A small network was shown many inputs. Here are its activations along a few directions, one row for each input.
Each table varies a few parts of the input and shows all the possible inputs, shuffled.
Descriptions start from the smaller parts, as in this example, which fits no table here: line(4) and (point or (values(2) and ring(5)) or ring(11)).
Shared parts are said once, and a part with two or three values counts as separate values.
In the rows, 128 means zero.

Other details of the inputs shift rows strongly along three fixed directions, in all tables alike. That doesn't count.
These rows show it; all are for the same input, with only those details redrawn:
[135 194 165  95 189 115 113 150 177  97 138  82  96  70 106]
[136  92 155 122 124  88 172 136  81 135 177 126 148 157 176]
[140 158 133 127 153 121  83 147 150 122 126 109 123 104 115]
[114 110 121 123 125 176 116  29 115 160  90 179 110 118  91]
[128 185 163 101 187 116 117 168 171  99 152  81 107  75 112]
[133 191 165  96 187 114 112 151 175  97 136  83  98  69 105]
[141  88 152 119 121  91 171 130  81 138 178 122 147 156 175]
[156 127  92 167 108 110  17 199 135 137 115  97 165 128 124]

Rows:
row 1: [117 144 149  97 145 145 167 116 169 142 106 125  81 137 126]
row 2: [148 198 178  77 185 114 117 187 188  81 153  85 102  99 111]
row 3: [123  99 135 122 100 108 192 160 115 142 151 121 136 163 185]
row 4: [127 123  92 166  94 143  58 109 113 135  70 159 139 123  97]
row 5: [127 145 147 105 138 170 142  74 141 130 131 151 117 113 107]
row 6: [ 88 146 110 127 143 183 190  80 146 139  89 139 105 116 127]
row 7: [126 154 135 106 171 117 134 104 143 131 143 136  86  87 108]
row 8: [106 133 122 126 111 187 132  43 108 137  85 190 118 126  93]
row 9: [107 103  72 173  77 105  80  99 169 151  97 124 178 157  65]
row 10: [120 102 111 131 137 155 129  45 110 181 115 188  92 140  93]
row 11: [133  98  66 185  75 146  63 189 131 112  98 122 182 149 140]
row 12: [138  93 151 104  99 107 200 159 100 126 179 127 152 169 187]
row 13: [106 132 113 140 123 198 135  37 114 125  81 181 123 128 100]
row 14: [128 112 128 134 124  90 161 129  89 129 156 140 123 126 142]
row 15: [161 131  90 165 106 103   9 206 140 127 115  98 161 131 123]
row 16: [126 105 140 131  91 116 194 163  99 120 157 129 155 155 169]
row 17: [145  84 144 108 105 120 168 160 120 129 165 124 138 175 161]
row 18: [109 113 133 130 100 110 202 156 104 133 140 133 133 156 176]
row 19: [124 101 114 141 128  97 172 121  78 117 151 121 133 131 159]
row 20: [131 137 162 103 166 136 130 103 141 124 131 127  96 113 103]
row 21: [138 112  76 191 100 128  36 166 111 119  89 114 170 141 136]
Question: What is each input in this table made of?
Answer: point or (line(4) and line(5))
Question: Which other rows does row 14 become when the line(4) part takes its other values? List them by row number.
Answer: row 7, row 10, row 19

Rows:
row 22: [128 117 147 130 115 119 178 167 105 103 150 121 145 156 178]
row 23: [142  77 135 125 102  93 136 123  90 150 161 153 131 172 166]
row 24: [103 118 122 121 136 184 185  60 110 140 108 174 102 116 131]
row 25: [102 133 149 111 159 130 184  72 158 130 131 133 116 118  94]
row 26: [122 106 123 128 103  96 158 141 107 114 156 124 163 144 137]
row 27: [114 114 169  98 132 135 229 115 130 133 168 120 126 162 163]
row 28: [162 113 122 146  87 119  64 154 114 135 124 140 158 143 130]
row 29: [128 114 122 140 117  84 158 138  95 132 163  99 134 135 164]
row 30: [109 117 109 126 128 183 145  66 124 158  82 161 100 119 124]
row 31: [144 151 121 115 143 163  56  95 183 131  89 137 103 102  67]
row 32: [128 180 160 105 141 115 148 210 169  85 155  82 135 104 152]
row 33: [142  79 103 158  97 131  56 123  91 164 110 154 137 148 132]
row 34: [122 129 106 150 129 126 136  99 103 133 132 133 137 121 124]
row 35: [125 178 117 108 150 141  97 179 184 126  94 100 102 107 103]
row 36: [ 98 176 141 105 180 156 157  61 154 106 108 127 107  88  85]
row 37: [129 173 145 121 158  63 142 197 167 105 157  68 114 107 119]
row 38: [158 147 116 150 130 127  17 177 136 105  99 114 148 119 108]
row 39: [147  82  98 167  99 139  60 127  84 153 116 163 147 145 127]
Question: The inputs of row 25 and row 37 match in every part but one. If row 27 is changed in the same way as row 25 into row 37, which row does it become?
Answer: row 35
Question: What is each input in this table made of?
Answer: values(3) and ring(6)
Question: Start at row 23 and move only the ring(6) part, one step at a time. The first step leads to row 33. Which rows follow, in order?
Answer: row 39, row 38, row 28, row 31
Question: Which other rows does row 33 become when the values(3) part takes its other values? List them by row number.
Answer: row 29, row 30

Rows:
row 40: [136 119 113 144 122 129 105 119  99 121 124 146 133 123 114]
row 41: [115 101 150 111 123 133 176  74 113 165 144 153 118 148 131]
row 42: [146 132 151 116 146 104 129 173 145 125 152  96 116 129 149]
row 43: [144  86 126 130 100 117 129 137 117 150 146 136 144 164 148]
row 44: [121 123 123 131 141 107 162 137 132 115 152 102 141 135 139]
row 45: [107 160 148 115 165 135 158 125 152 125 125  99 110 101 132]
row 46: [128  81 132 142 127 133 146  71  79 143 134 153 136 152 137]
row 47: [127 136 146 100 148 137 161 106 128 143 137 139  93 122 132]
row 48: [132  88 104 163  75 133 106  84  83 147 119 176 158 158 123]
row 49: [136 122  90 149 112 122  34 139 157 145 100 126 141 122  94]
row 50: [146  82 112 145  98 122  93 151 114 146 124 134 136 169 153]
row 51: [129 102 101 160 114 157  70  68 108 153  90 158 134 122 108]
row 52: [131  76 112 151 114 126 112  90 105 160 114 155 128 154 120]
row 53: [126  98 110 136  95 129 149 160 103 122 127 133 141 148 162]
row 54: [160 127 129 137 107 105  75 214 136  94 139  92 164 149 148]
row 55: [128  99 133 121 108 149 174  82  96 159 130 177 108 146 133]
row 56: [119 124 152 118 138 135 186  66 100 121 146 159 124 134 115]
row 57: [130 112 127 130 124 112 127 108 132 134 127 140 133 141 107]
row 58: [110 150 107 140 122 142 127  98 146 126 106 138 125 113  98]
row 59: [136 120 140 124 130  74 151 163 119 116 164 122 138 146 139]
row 60: [131 139 142 117 135  93 125 139 153 124 140 114 128 120 117]
row 61: [115 142 127 112 163 151 114  74 164 138 106 141 100 101  72]
row 62: [135 124 159 113 146  90 159 139 116 110 182 100 144 125 154]
row 63: [139 158 136 124 131 146 105 147 145 112 122 130 132 114 113]
row 64: [127 123 149 120 142 114 177 162 129 122 154  98 132 135 170]
row 65: [113 162 128 121 138 126 145 160 137 116 127 106 118 101 129]
row 66: [134 112 115 150 109  84 142 172 120 107 150  97 166 157 148]
row 67: [137  95 104 149 105 106 110 139  98 142 131 149 137 147 126]
row 68: [138 170 146 116 149 148  96 139 168 105 113 115 125 102 102]
row 69: [109 130 122 130 130 131 159 122 111 142 126 126 124 132 149]
row 70: [130 146 113 128 118 159  88 108 158 144  91 156 114 118  85]
row 71: [135 119 107 139  96 129 100 176 147 112 105 106 156 145 135]
row 72: [130 120 135 119 137 155 136 104 106 128 122 154 112 135 146]
row 73: [117  99 100 159  76 140 116 111 115 150  97 145 160 159 128]
row 74: [131 125 137 132 131 129 128  93 122 118 127 135 136 132 105]
row 75: [152 120 101 139 110 110  63 196 132 127 120 111 129 143 145]
row 76: [109 156 125 113 155 165 155 104 144 134 106 134 101 105 121]
row 77: [106 161 126 112 156 183 131  89 178 132  92 130 106  94  88]
row 78: [134 166 117 131 143 134  77 132 139 110 114 124 118  79  97]
row 79: [125  93  88 165  90 115 106 130 117 142 125 127 164 154 142]
row 80: [132 132 120 135 109 128 122 161 149 120 115 111 148 135 131]
row 81: [128 118 143 122 143 103 141 119 128 140 146 118 114 123 134]
row 82: [132  89 123 140 118 129 127  90  98 135 139 143 148 149 124]
row 83: [144 135 151 121 153 124 110 174 138 101 143  99 125 126 157]
row 84: [137 166 159 101 176  89 147 159 124  99 167  91 118  90 149]
row 85: [136 129  91 164 120 103  68 178 142 123 118  91 151 124 136]
row 86: [146 112 126 140 107 133 117 150  98 125 137 146 141 135 149]
row 87: [125 173 168  98 188 160 138 107 159 112 126 116  93  85 116]
row 88: [157 101 120 146 105 112  97 175  91 130 140 128 156 152 173]
row 89: [118 114 153 115 136 128 164  90 116 157 138 138 105 136 134]
row 90: [126 138 113 139 123 100 144 164 119 116 147 110 136 116 143]
row 91: [131 107 111 136 130 115 115 114 108 145 122 144 116 138 120]
row 92: [105 145 129 115 138 174 174  88 135 135 107 152 101 103 112]
row 93: [147 130 126 130 119 132  96 177 121 104 131 127 131 127 143]
row 94: [128 134 159  95 135 128 184 122 134 122 151 139 107 140 134]
row 95: [132  84 116 145 116 134 138  73  68 147 126 167 135 150 138]
row 96: [155 135 136 128 132 111  89 193 140 109 147  96 157 129 147]
row 97: [108 127 127 112 142 158 174  98 122 131 114 143 104 130 143]
row 98: [126 131 146 119 139 129 145 116  95 135 138 134 124 121 152]
row 99: [116 154 123 131 168 130 130 125 157 113 120  98 111 101 108]
row 100: [132 174 130 116 145 166  83 137 167  98  99 131 115 101  92]
row 101: [141 151 145 111 137 121 117 152 166 123 126 113 121 120 114]
row 102: [128 140 109 135 105 130 103 188 151 103 111 109 147 132 131]
row 103: [119 142 153  97 165 105 177 102 123 136 153 127  93 108 130]
row 104: [112 124 152 113 134 110 196 135 123 129 161 104 140 141 162]
row 105: [118  94 151 131 125 150 166  61  82 154 131 159 126 144 149]
row 106: [142 127 144 105 138 110 128 172 152 118 154 102 125 137 141]
row 107: [112 104 146 111 125 137 192  60  86 172 138 169 101 149 143]
row 108: [130 135 155 111 125  99 147 147 139 132 149 111 131 134 132]
row 109: [135 113 153 125 124 108 142 145 107 126 162 112 154 144 161]
row 110: [131 148 137 127 134 121 104 116 145 111 126 116 135 108 106]
row 111: [102 192 127 107 185 139 148 109 165 115 121 103  90  69 105]
row 112: [112 133 114 140 125 129 156 106 127 119 126 135 133 133 113]
row 113: [117 122 125 131 107 145 168 118 125 132 122 147 138 142 134]
row 114: [138 145 147  98 144 115 148 170 139 111 150 115 100 121 140]
row 115: [131 117 118 133 116 106 121 132 113 139 138 142 123 124 126]
row 116: [122 140 141 106 145 124 159 167 156 104 142  92 130 126 150]
row 117: [124 118  94 151 125 117 125 134 111 132 125 120 136 135 134]
row 118: [115 120 106 139 125 173 102 105 148 137  80 137 117 124 117]
row 119: [144  97 104 146  99 152  67 145 122 130 113 137 157 156 135]
row 120: [130 129 169 116 127 106 165 135 113 115 162 112 146 137 149]
row 121: [115 152  70 163 126 161  61 117 152 126  71 135 121  96  73]
row 122: [135 121 123 120 113 149 109 110 145 139 104 147 122 143 106]
row 123: [134 133 153 127 115 104 148 155 103 115 159 121 150 138 151]
row 124: [127 135 161 114 131 116 172 135  90 119 162 130 126 119 155]
row 125: [130 161 103 136 126 125  55 138 168 127  98 132 123 102  80]
row 126: [113 159 126 114 139 158 110 100 146 146 102 148  91  97  87]
row 127: [116 138 110 142 117 129 121 108 148 124 111 121 138 122 109]
row 128: [126 122  95 153  88 149  62 114 136 158  84 162 133 137  92]
row 129: [103 184 137 116 147 140 142 137 167 111 115 109 115  96 107]
Question: The inputs of row 82 and row 61 match in every part but one. If row 109 is changed in the same way as row 82 into row 61, which row does it become?
Answer: row 41
Question: The inputs of row 65 and row 124 match in every part but one. If row 66 is changed in the same way as row 65 into row 124, which row does it become?
Answer: row 74
Question: The inputs of row 116 and row 119 match in every part but one. If row 127 is changed in the same way as row 116 into row 119, which row does it become?
Answer: row 110
Question: What is each input in this table made of?
Answer: values(3) and line(5) and ring(6)
Question: Start at row 121 and move only the ring(6) part, one step at a time. The first step leads to row 112. Which rows follow, in order?
Answer: row 66, row 44, row 99, row 117
Question: Which other rows does row 52 become when the ring(6) part takes its other values? List them by row number.
Answer: row 57, row 59, row 61, row 67, row 91
Question: Which other rows does row 62 become when the values(3) part takes its other values? List them by row number.
Answer: row 49, row 79
Question: Which other rows does row 125 become when the line(5) part takes its other values? List them by row number.
Answer: row 59, row 70, row 94, row 128
